A small network was shown many inputs. Here are its activations along a few directions, one row for each input.
In each table, some parts of the input vary, and every possible input appears once, in random order.
A made-up example of a description, with smaller parts first: one of 2 separate values, together with either a single point or one of 11 places along a line or (one of 5 places around a ring, together with one of 6 places along a line).
Shared parts are said once, and a part with two or three values counts as separate values.
(in the rows, 128 means zero)

Other details of the inputs shift rows strongly along two fixed directions, in all tables alike. That doesn't count.

A family of inputs:
x1: [129  39 153 166 180 134  74 132 133 189  52 116]
x2: [164 130 120 123 118 112 166 136 133 113 148 124]
x3: [ 74 139 131 130 128 126  96 118 108 139 134 134]
x4: [169 135 115 120 122 134 159 129 135 114 142 138]
x5: [ 97 141 166 133 138 114  92 115 123 124 142 127]
x6: [129 139 134 141 133 118 130 125 125 125 150 127]
x7: [ 78 130 137 119 126 131  91 119 113 136 137 142]
x8: [ 95 140 152 137 109 118  87 124 119 130 125 135]
x9: [133 145 142 125 130 126 127 119 128 117 130 129]
x10: [171  34 105 132 187 138 167 140 140 177  51  95]
x11: [159 142 121 115 115 140 168 128 141 120 131 123]
x12: [143 128  85 124 126 135 150 141 175  81 142 113]
x13: [167 137 115 123 113 119 162 133 130 110 133 130]
x14: [155 133 105 109 115 147 162 138 132 123 138 135]
x15: [153 135 104 111 107 131 165 143 128 120 128 127]
x16: [ 85 146 152 122 126 134  91 122 116 130 123 130]
x17: [ 76 133 136 121 118 114  94 123 110 133 127 135]
x18: [126 144 127 138 117 134 128 125 126 131 133 131]
x19: [133 145 129 140 128 125 126 122 122 122 136 133]
x20: [118 143 119 129 121 137 128 131 119 132 131 130]
x21: [134 130 140 129 131 122 124 126 131 123 153 136]
Description of these inputs: either a single point or (one of 4 separate values, together with one of 5 places along a line).

A family of inputs:
x22: [122 130 114 139  98 114 128 133 128 115 119 126]
x23: [132 136 100 149 122 120 118 127 124 119 136 140]
x24: [148 152 134 147 136 125 128 112 115 129 136 138]
x25: [143 147 145 144 120 125 132 126 118 136 139 120]
x26: [135 148 142 108 120 130 134 126 105 131 110 135]
x27: [129 142 146 116 111 135 142 116 111 138 117 132]
x28: [141 128 141 116 124 103 120 133 134  99 129 130]
x29: [123 130  97 128 121 137 122 125 116 131 134 150]
x30: [116 126 106 130 115 141 128 140 117 135 139 145]
x31: [113 130 111 120 102 132 130 139 128 142 128 137]
x32: [102 135 123 108 133 133 143 126 136 137 136 118]
x33: [121 141 112 138 153 121 131 113 131 113 144 122]
x34: [205  70 105 139 177 149 175 127 124 176  76 121]
x35: [131 116 139 110 122 133 124 130 131 129 154 134]
x36: [135 122 145 125 116 108 127 123 140 106 136 128]
x37: [ 69  89 190 169 176 134  33 116  94 192  80 135]
x38: [113 125 112 118  97 131 131 131 120 128 117 135]
x39: [127 130 111 146 105 120 121 141 127 126 140 123]
x40: [136 121 127 114 138 132 121 115 128 122 151 151]
x41: [118 125 108 124 104 138 125 140 119 138 137 132]
x42: [196  70 119 131 159 144 184 142 137 187  69 109]
x43: [119 132 108 109 106 126 124 141 114 121 111 138]
x44: [126 132 109 152 116 124 124 141 126 122 141 136]
x45: [128 137 110 131 107 109 120 143 122 108 113 129]
x46: [140 155 130 141 121 175 104 128 177  95 112 121]
x47: [130 117 137 116 133 136 128 130 130 125 155 147]
x48: [112 136 109 116 151 138 135 112 123 126 142 131]
x49: [145 127 130 135 139 115 117 117 136 109 153 142]
x50: [142 149 144 150 130 129 135 126 117 132 140 133]
x51: [105 132 118 119 146 143 142 126 125 129 146 127]
x52: [131 149 126 120 120 192 107 126 169 108 110 131]
x53: [117 143 123 119 138 110 134 130 129 102 121 110]
x54: [134 142 142 122 119 142 135 124 110 148 137 129]
x55: [141 122 142 131 123 115 121 131 139 116 156 125]
x56: [111 136 127 128 129 115 141 120 135 109 127 107]
x57: [126 116 142 103 114 125 131 122 132 118 134 137]
x58: [116 136 123 134 137 122 135 128 134 120 147 104]
x59: [138 152 148 140 117 120 136 126 128 140 129 125]
x60: [127 121 141 105 120 127 129 130 141 133 144 138]
x61: [144 154 145 129 121 113 131 128 113 118 113 126]
x62: [168  54  98 119 170 139 189 135 145 156  68  91]
x63: [122 135 113 141 103 115 126 141 137 130 130 128]
x64: [108 137 120  98 136 127 137 127 121 115 119 119]
x65: [139 123 140 138 134 119 124 131 138 113 158 138]
x66: [138 147 149 138 112 118 138 118 119 125 119 123]
x67: [114 137 121 141 147 126 138 128 133 116 149 117]
x68: [132 123 138  95 123 121 123 131 126 111 127 139]
x69: [107 130 120 113 135 139 138 126 126 132 145 114]
x70: [111 141 126 130 134 116 140 128 144 124 138 109]
x71: [ 73  72 194 167 168  98  21 124 134 168  88 122]
Q: What is each input in this table made of?
A: one of 2 separate values, together with either a single point or (one of 4 separate values, together with one of 6 places along a line)
Q: Changing only the choice among 2 separate values turns x63 into x31. The same change can be made to x25. Which row results?
A: x54
Q: Changing only the choice among 2 separate values turns x49 into x40. The same change can be made to x33. Which row results?
A: x48
Q: A walk changes only the place on the line of 6. It starts at x28 and steps to x36. List the rest of the walk in order.
A: x71, x55, x65, x49
Q: Which other rows does x38 become when the choice among 4 separate values takes its other values? List them by row number.
A: x27, x57, x62

A family of inputs:
x72: [127 127 138 125 137 131 138 122 114 148 120 125]
x73: [205 201  86  94  72 141 235 133 138  77 198 147]
x74: [142 124 135 145 132 123 125 127 121 137 124 133]
x75: [131 121 130 129 126 124 131 129 111 148 121 130]
x76: [117 120 124 115 134 130 133 127 123 136 114 123]
x77: [116 123 125 117 134 131 136 125 124 137 111 121]
x78: [124 122 124 121 123 139 126 131 128 136 106 128]
x79: [130 119 118 143 134 122 120 134 140 123 125 120]
x80: [145 124 144 134 131 130 118 127 142 121 117 124]
x81: [114 119 117 124 141 137 132 126 132 131 122 120]
x82: [134 121 128 134 136 140 116 129 150 122 121 124]
x83: [141 122 136 143 130 117 121 132 134 121 118 122]
x84: [125 123 126 117 123 143 124 129 130 137 105 129]
x85: [117 114 121 118 125 126 132 131 124 137 115 127]
x86: [123 119 116 128 130 145 122 132 135 130 116 127]
x87: [142 124 139 141 131 122 120 132 137 120 117 123]
x88: [127 114 124 132 142 124 124 131 143 123 132 122]
x89: [199 193  88  82  80 128 236 135 147  62 202 134]
x90: [118 113 109 129 130 130 125 132 129 131 122 125]
x91: [116 111 114 123 136 133 128 132 131 131 127 126]
x92: [140 121 139 133 143 122 127 124 121 137 133 132]
x93: [138 123 141 134 144 124 130 120 122 137 131 129]
x94: [193 197  74  89  75 149 229 137 161  62 197 136]
x95: [134 127 134 132 127 134 129 131 116 147 115 132]
x96: [137 126 142 136 143 125 132 118 123 138 128 127]
x97: [137 121 142 132 141 118 126 125 134 121 125 118]
x98: [143 123 142 137 131 126 119 129 139 121 117 123]
x99: [129 119 135 123 133 127 134 128 113 148 125 131]
x100: [118 117 122 114 133 128 131 131 122 136 116 126]
x101: [136 127 139 125 127 143 127 126 121 148 115 132]
x102: [139 118 139 137 135 119 129 124 122 138 132 133]
x103: [129 121 135 122 136 128 134 127 112 147 125 129]
x104: [ 30 221 165 128  83 120  43 108 118  80 193 157]
x105: [142 123 133 145 131 118 125 127 120 138 126 131]
x106: [122 119 113 131 130 141 122 134 133 129 116 127]
x107: [124 119 118 124 130 149 120 129 138 130 115 127]
x108: [130 120 120 143 135 127 120 134 142 122 123 122]
x109: [135 126 137 128 127 139 129 128 118 147 115 132]
x110: [123 123 121 124 123 135 126 134 125 136 105 128]
x111: [117 113 115 121 140 134 127 131 130 130 126 125]
x112: [121 120 116 126 122 125 128 134 121 138 109 125]
x113: [120 118 110 133 129 136 124 135 130 130 117 125]
x114: [132 125 131 133 126 130 131 131 113 147 116 130]
x115: [127 116 124 131 146 125 123 130 142 122 132 121]
x116: [128 124 137 123 138 130 136 124 113 147 123 126]
x117: [141 120 134 140 133 117 125 125 120 138 129 132]
x118: [135 124 143 134 141 118 129 123 135 122 122 116]
x119: [120 117 116 121 123 124 129 132 121 137 112 126]
x120: [116 110 114 126 132 132 128 132 131 131 126 126]
x121: [146 126 143 136 133 136 121 122 129 137 123 135]
x122: [119 116 108 133 129 131 124 134 128 131 120 123]
x123: [126 119 125 132 147 127 125 127 142 122 130 118]
x124: [126 113 123 135 138 122 124 131 143 123 131 122]
x125: [132 124 129 133 125 125 131 131 111 148 118 128]
x126: [128 118 134 126 129 126 135 128 114 148 124 131]
x127: [128 116 118 138 135 120 121 132 141 123 128 121]
x128: [ 38 220 178 130  76 100  46 106 105  81 192 154]
x129: [118 115 122 116 129 127 132 132 123 137 116 127]
x130: [139 118 135 138 130 111 122 130 133 122 123 122]
x131: [139 119 139 135 139 121 128 125 122 138 133 133]
x132: [116 116 116 123 141 136 130 128 130 130 125 121]
x133: [121 121 118 126 122 130 128 134 123 137 107 127]
x134: [145 125 141 140 133 133 123 124 127 137 123 134]
x135: [137 115 140 135 132 113 125 129 135 122 126 123]
x136: [ 35 215 184 120  84 103  48 104 108  81 199 157]
x137: [125 122 126 134 146 128 128 125 143 123 127 116]
Q: Changing only one part turns x126 into x103. The same change can be made to x120. Which row results?
A: x111
Q: What is each input in this table made of?
A: one of 6 places around a ring, together with one of 11 places along a line
Q: Which other rows does x87 become when the place on the line of 11 takes its other values? List them by row number.
A: x80, x83, x89, x97, x98, x118, x128, x130, x135, x136
Q: Which other rows does x134 become when the place on the ring of 6 takes its other values? List them by row number.
A: x78, x86, x94, x98, x109

A family of inputs:
x138: [121 131 130 115 130 132 134 124 139 118 137 123]
x139: [128 141 133 118 128 139 137 126 121 133 132 131]
x140: [132 139 123 128 119 137 130 126 120 132 130 140]
x141: [127 135 118 130 129 137 128 124 133 119 137 131]
x142: [131 137 133 122 109 134 131 130 126 127 123 131]
x143: [153 143 154 139 132 121 127 121 137 117 142 130]
x144: [228  31 122 157 190 112 172 146 152 162  58  93]
x145: [135 135 126 128 114 138 127 129 122 130 131 141]
x146: [120 127 125 112 130 122 133 126 134 115 137 125]
x147: [130 138 124 126 123 137 134 122 118 133 133 136]
x148: [125 138 124 125 120 133 129 129 140 115 125 124]
x149: [123 130 131 109 124 122 138 125 118 129 134 130]
x150: [125 134 120 126 135 137 130 126 132 119 141 131]
x151: [126 140 131 121 119 133 138 123 122 130 125 126]
x152: [125 138 127 122 133 139 131 128 137 119 135 126]
x153: [128 130 122 122 114 123 124 135 136 111 127 127]
x154: [132 132 120 131 120 138 122 131 137 116 135 135]
x155: [128 137 125 119 114 122 133 130 119 126 122 131]
x156: [129 131 117 135 116 129 123 136 136 119 138 130]
x157: [121 133 124 123 123 120 140 130 114 131 136 130]
x158: [128 141 130 122 115 133 134 127 124 129 122 129]
x159: [121 128 126 118 124 119 141 126 117 133 140 133]
x160: [203  29  95 154 183 135 175 148 137 188  53  97]
x161: [150 141 155 137 128 115 130 122 136 114 139 125]
x162: [147 135 145 144 128 102 131 125 129 116 146 129]
x163: [125 134 119 122 120 122 127 132 134 112 126 125]
x164: [121 132 122 117 129 122 132 130 131 113 133 122]
x165: [124 133 115 134 126 128 129 128 132 122 141 125]
x166: [ 41  88 178 162 167 107   9 116 113 158  77 119]
x167: [128 137 127 122 129 137 135 125 116 133 137 136]
x168: [122 132 117 130 131 128 131 131 130 122 144 125]
x169: [127 136 135 113 128 138 137 122 124 135 136 134]
x170: [151 138 144 147 130 111 127 125 130 120 151 129]
x171: [125 129 123 121 135 137 130 122 135 121 145 133]
x172: [135 139 132 123 113 140 129 130 127 130 126 136]
x173: [132 136 126 127 119 139 123 132 142 116 129 131]
x174: [121 136 128 120 130 133 134 128 136 116 132 121]
x175: [ 48  97 189 164 165 124  13 111 103 178  76 128]
x176: [129 138 120 131 116 128 132 131 119 135 133 134]
x177: [128 134 127 125 115 134 126 132 141 113 126 125]
x178: [129 136 117 131 125 137 125 128 135 118 133 134]
x179: [124 139 134 117 124 133 139 126 120 130 129 126]
x180: [204  24 104 141 192 144 176 142 140 187  57 105]
x181: [128 131 123 128 108 121 132 134 119 129 130 135]
x182: [123 137 125 124 124 133 132 125 138 116 129 121]
x183: [125 131 126 121 126 128 137 125 118 138 145 133]
x184: [124 134 136 112 125 133 140 122 123 132 133 129]
x185: [125 128 117 131 114 120 126 136 135 115 133 129]
x186: [125 135 120 128 114 120 135 131 118 130 128 134]
x187: [118 130 118 126 129 120 134 132 130 118 139 125]
x188: [125 135 124 126 126 129 137 130 115 136 141 131]
x189: [123 134 122 127 118 120 139 127 116 132 132 131]
x190: [122 127 120 125 132 128 132 127 134 124 149 128]
x191: [132 134 123 131 111 129 129 134 120 133 135 135]
x192: [120 131 115 130 123 119 133 129 131 118 136 125]
x193: [124 135 128 113 124 123 138 129 115 127 129 128]
x194: [118 125 120 121 130 119 135 127 133 120 144 127]
x195: [129 140 123 127 124 139 126 129 140 118 128 129]
x196: [132 144 129 123 118 139 131 127 125 132 124 135]
x197: [ 44  92 185 159 161 108  15 114  97 172  74 125]
x198: [126 135 114 135 122 128 126 133 134 121 137 128]
x199: [131 133 128 119 109 123 130 133 121 124 123 132]
x200: [126 139 125 126 128 139 129 125 139 119 132 126]
x201: [122 132 114 131 119 120 129 133 133 117 132 128]
x202: [153 139 147 143 133 120 126 120 131 117 147 135]
x203: [124 133 129 117 134 138 131 124 140 121 140 128]
Q: What is each input in this table made of?
A: one of 6 places around a ring, together with either a single point or (one of 2 separate values, together with one of 5 places along a line)
Q: Changing only the place on the ring of 6 turns x166 into x192. The same change can be made to x149. Which row results?
A: x159
Q: Which other rows does x172 become when the place on the ring of 6 takes its other values? List them by row number.
A: x142, x145, x181, x191, x199
Q: A walk changes only the place on the ring of 6. It starts at x177 and steps to x173. List the rest of the walk in order.
A: x154, x156, x185, x153
Q: Which other rows does x171 become when the place on the line of 5 takes its other values? List them by row number.
A: x141, x150, x154, x178
Q: Which other rows does x158 become when the choice among 2 separate values takes its other values? List them by row number.
A: x148

A family of inputs:
x204: [133 139 152 129 136 125 123 115 128 128 146 133]
x205: [ 85 136 126 111 128 140 107 123 133 123 122 128]
x206: [134 121 112 116 131 139 153 134 114 150 117 126]
x207: [124 118 130 107 134 143 146 123 113 151 110 128]
x208: [183 144 147 156 121 150 106 128 140 117  89 138]
x209: [141 170 105  89  94 142 191 132 111 117 155 135]
x210: [168 138  83  91 117 154 204 133 134 124 147 132]
x211: [ 92 145 153 149 129 105  79 119 138 107 136 125]
x212: [134 121 116 118 123 130 158 129 109 148 109 124]
x213: [100 143 162 143 124 104  76 120 119 121 151 142]
x214: [124 138 142 129 136 125 116 121 152 104 139 123]
x215: [151 166 120 111 110 134 159 121 152  83 179 130]
x216: [133 130 139 141 123 112 114 129 135 110 146 135]
x217: [124 133  97 118 114 135 148 131 129 120 131 123]
x218: [145 112 136 140 149 131 128 124 146 123 133 126]
x219: [135 120 108 122 126 131 153 129 114 150 115 127]
x220: [204 137 101 111 128 138 208 131 152 108 161 127]
x221: [188  47 141 153 173 112 143 140 132 169  65 106]
x222: [129 136 135 149 128 114 118 123 135 113 146 130]
x223: [180  46 122 161 186 128 133 144 155 154  74  93]
x224: [194 145 109 118 121 128 199 135 138 113 157 125]
x225: [ 36 174 153 122 110 128  59 115  95 130 156 149]
x226: [154 116 126 144 143 126 139 134 142 120 134 122]
x227: [ 69 139 134 129 124 135  87 125 111 132 132 137]
x228: [ 90 132 123 117 115 123 104 133 127 120 119 130]
x229: [ 74 141 139 122 114 122  83 124 103 136 136 146]
x230: [ 67 143 130 128 119 123  86 123 122 123 121 129]
x231: [132 139 137 145 130 112 119 122 128 122 147 131]
x232: [154 176 134 112 102 123 171 126 123 101 172 133]
x233: [155 141 131 137 124 114 149 123 127 123 146 129]
x234: [ 38 173 150 128 105 120  60 111  95 129 154 150]
x235: [ 89 132 126 113 128 144 105 120 127 127 129 129]
x236: [111  74 158 167 180 114  68 133 144 148  78 104]
x237: [ 64 179 186 142 108 100  62 104 100 117 159 143]
x238: [132 130 137 137 122 113 111 129 140 106 144 127]
x239: [130 161  93  95  86 135 163 135 129  96 161 136]
x240: [129 134 134 146 129 115 114 123 140 109 142 121]
x241: [168  40  90 149 172 138 159 146 136 174  58 105]
x242: [164  46 117 131 162 130 151 144 117 184  52 110]
x243: [158 121 147 125 141 127 150 121 130 133 127 123]
x244: [119  61 136 136 176 141 107 126 117 189  66 117]
x245: [149  58 155 163 173 107  96 132 126 171  77 116]
x246: [201 133  94 114 112 119 200 144 163  87 147 119]
x247: [174 137  86  95 101 135 204 140 122 126 140 135]
x248: [ 62 149 134 120 121 131  84 127 122 121 127 129]
x249: [114 152 139 137  77 166  90 137 132 145  98 144]
x250: [108 125 116 121 114 129 121 133 119 127 129 139]
x251: [ 78  69 146 147 173 139  65 123 120 173  75 124]
x252: [125 167  93  97  96 146 166 134 130  99 163 130]
x253: [154 173 121 119 109 125 163 129 134  97 182 136]
Q: What is each input in this table made of?
A: one of 2 separate values, together with either a single point or (one of 4 places along a line, together with one of 6 places along a line)
Q: Changing only the choice among 2 separate values turns x230 into x211. The same change can be made to x227. Which row results?
A: x226
Q: Changing only the choice among 2 separate values turns x231 into x234. The same change can be made to x237. Which row results?
A: x212
Q: Which other rows does x242 become when the choice among 2 separate values takes its other values? List them by row number.
A: x221
Q: Which other rows does x238 become when the place on the line of 6 takes its other values? List them by row number.
A: x213, x216, x221, x245, x246
Q: Which other rows does x239 become when the place on the line of 4 takes its other values? List them by row number.
A: x217, x235, x252
